A small network was shown many inputs. Here are its activations along a few directions, one row for each input.
Each table varies a few parts of the input and shows all the possible inputs, shuffled.
A made-up example of a description, with smaller parts first: one of 8 places around a ring, together with either a single point or one of 9 places along a line or (one of 3 separate values, together with one of 4 places along a line).
Shared parts are said once, and a part with two or three values counts as separate values.
(in the rows, 128 means zero)

Other details of the inputs shift rows strongly along three fixed directions, in all tables alike. That doesn't count.

Table:
r1: [130 131  77 123 170 158 133 128 131 102 137 127 146]
r2: [174 153 103 117 138 151 141 100 136 109 139 109 168]
r3: [170 147 110 143 141 173 140 127 144  84 131 101 138]
r4: [ 85 159 187  77 105 141 133 120 110 153 149 163 142]
r5: [ 95 104  90 185  90 108  86 164 172 103 193  66 118]
r6: [157 140 106 140 139 180 151 150 157  92 142 108 144]
r7: [101 165 194  80 107 138 124 102  95 141 138 156 138]
r8: [172  93 132 129 171 102 161 111 112 164  41 172 109]
r9: [ 30 133 166 124  64  64  86 115 113 147 189 104 119]
r10: [149 135  78 118 169 161 124 119 123  91 127 129 140]
r11: [168  94 122 128 161 107 153 126 111 166  43 174 102]
r12: [ 99 156 212 102 109 150 124 137  91 117 135 146 115]
r13: [ 96 110  86 188  97  98 107 147 165  91 193  56 123]
r14: [141 135  77 124 162 168 102 140 137 104 142 143 141]
r15: [ 96 159 189  79 104 134 126 121 101 150 145 160 141]
r16: [163 150  92 112 123 161 116 139 158 128 158 123 157]
r17: [144 134  77 121 169 160 127 122 126  99 135 131 140]
r18: [120  65 134 195  93  48 135 154 153 173  85 102  76]
r19: [101 163 190  77 104 136 122 111  93 143 141 153 138]
r20: [ 98  63 107 179 127  32 117 120 123 169  88 114  89]
r21: [199  98 157 149 145 119 181 136 137 161  35 151 104]
Each input here is: one of 3 separate values, together with either a single point or one of 6 places along a line.
Q: Changing only the choice among 3 separate values turns r13 into r17. The same change can be made to r21. Which row results?
A: r8

Table:
r22: [ 89 151 141 126  85 122  93 131 131 119 190 102 137]
r23: [112  73 106 160 127  62 128 140 139 171  94 135 100]
r24: [173 115 130 134 111 113 138 140 148 166  90 141 124]
r25: [ 67 115 164 146 105  90 106 134 117 127 152 113 101]
r26: [ 69 110 170 115 117  91 115 137 107 162 119 160  98]
r27: [ 76 112 181 118 107  93 117 145 114 167 120 159  97]
r28: [108 146 168 108 105 147 132 146 130 133 149 137 133]
r29: [129 113  55 174 134  98 102 111 144  95 160  69 133]
r30: [150 107 104 169 132 118 132 139 150 118 117 104 113]
r31: [ 65 117 138 124 110  80  87 118 110 146 156 129 111]
r32: [179 123 112 157 117 126 143 129 149 127 107 107 129]
r33: [154 109  95 153 153 127 143 130 138 118 102 120 119]
r34: [130  86 132 164  90  71 148 155 166 184 104 118 111]
r35: [128  84  92 149 138  74 129 129 138 167  95 134 112]
r36: [124 172 154 111 114 180 136 128 128  87 174 105 154]
r37: [115 134 173  95 144 130 130 109  87 139  99 165 116]
r38: [175 117 116 158 118 126 158 135 159 131 109 103 131]
r39: [124 158 157  83 147 187 130 138 110 113 132 167 136]
r40: [123 157 127 105 157 179 125 116 102  80 147 130 143]
r41: [121 156 183 104 116 170 142 135 120 110 142 131 134]
r42: [173 143  67 144 123 166 124 133 169  97 164  86 167]
r43: [133 112  56 175 129  99 100 116 145  96 159  69 131]
r44: [110 168 146 103 105 167 120 131 134 107 183 118 154]
r45: [160 129  45 143 145 142 106 123 151  96 155  99 153]
r46: [136 153 162  66 160 174 143 122  94 137  95 196 132]
r47: [ 92 171  74 106 132 145 104  88 123  90 217  87 187]
r48: [169 124  94 146 159 156 147 132 137 103 106 125 130]
r49: [ 46 108 152 140 110  61  95 111 100 138 151 114 102]
r50: [197 128 106 109 172 182 164 144 137 133  69 176 134]
r51: [113 153 126 109 151 158 120 111 104  87 151 127 138]
r52: [156  98 131 170 100  85 148 135 154 159  93 108 111]
r53: [115 134 163  83 143 134 126 120  94 155 102 181 120]
r54: [182 119 130 110 159 115 181  96 116 174  50 164 141]
r55: [222 142 133 120 141 172 161 126 138 129  74 145 141]
r56: [105 139 159 107 125 147 115 143 117 127 142 149 124]
r57: [ 84 130 169 124 125 124 117 132 107 120 140 131 110]
Q: Changing only one part turns r57 into r39. The same change can be made to r41. Which row results?
A: r28
Q: What do these inputs look like to the network?
A: one of 2 separate values, together with either a single point or one of 6 places along a line or one of 11 places along a line
Q: Which other rows does r35 become when the choice among 2 separate values takes its other values? List them by row number.
A: r49
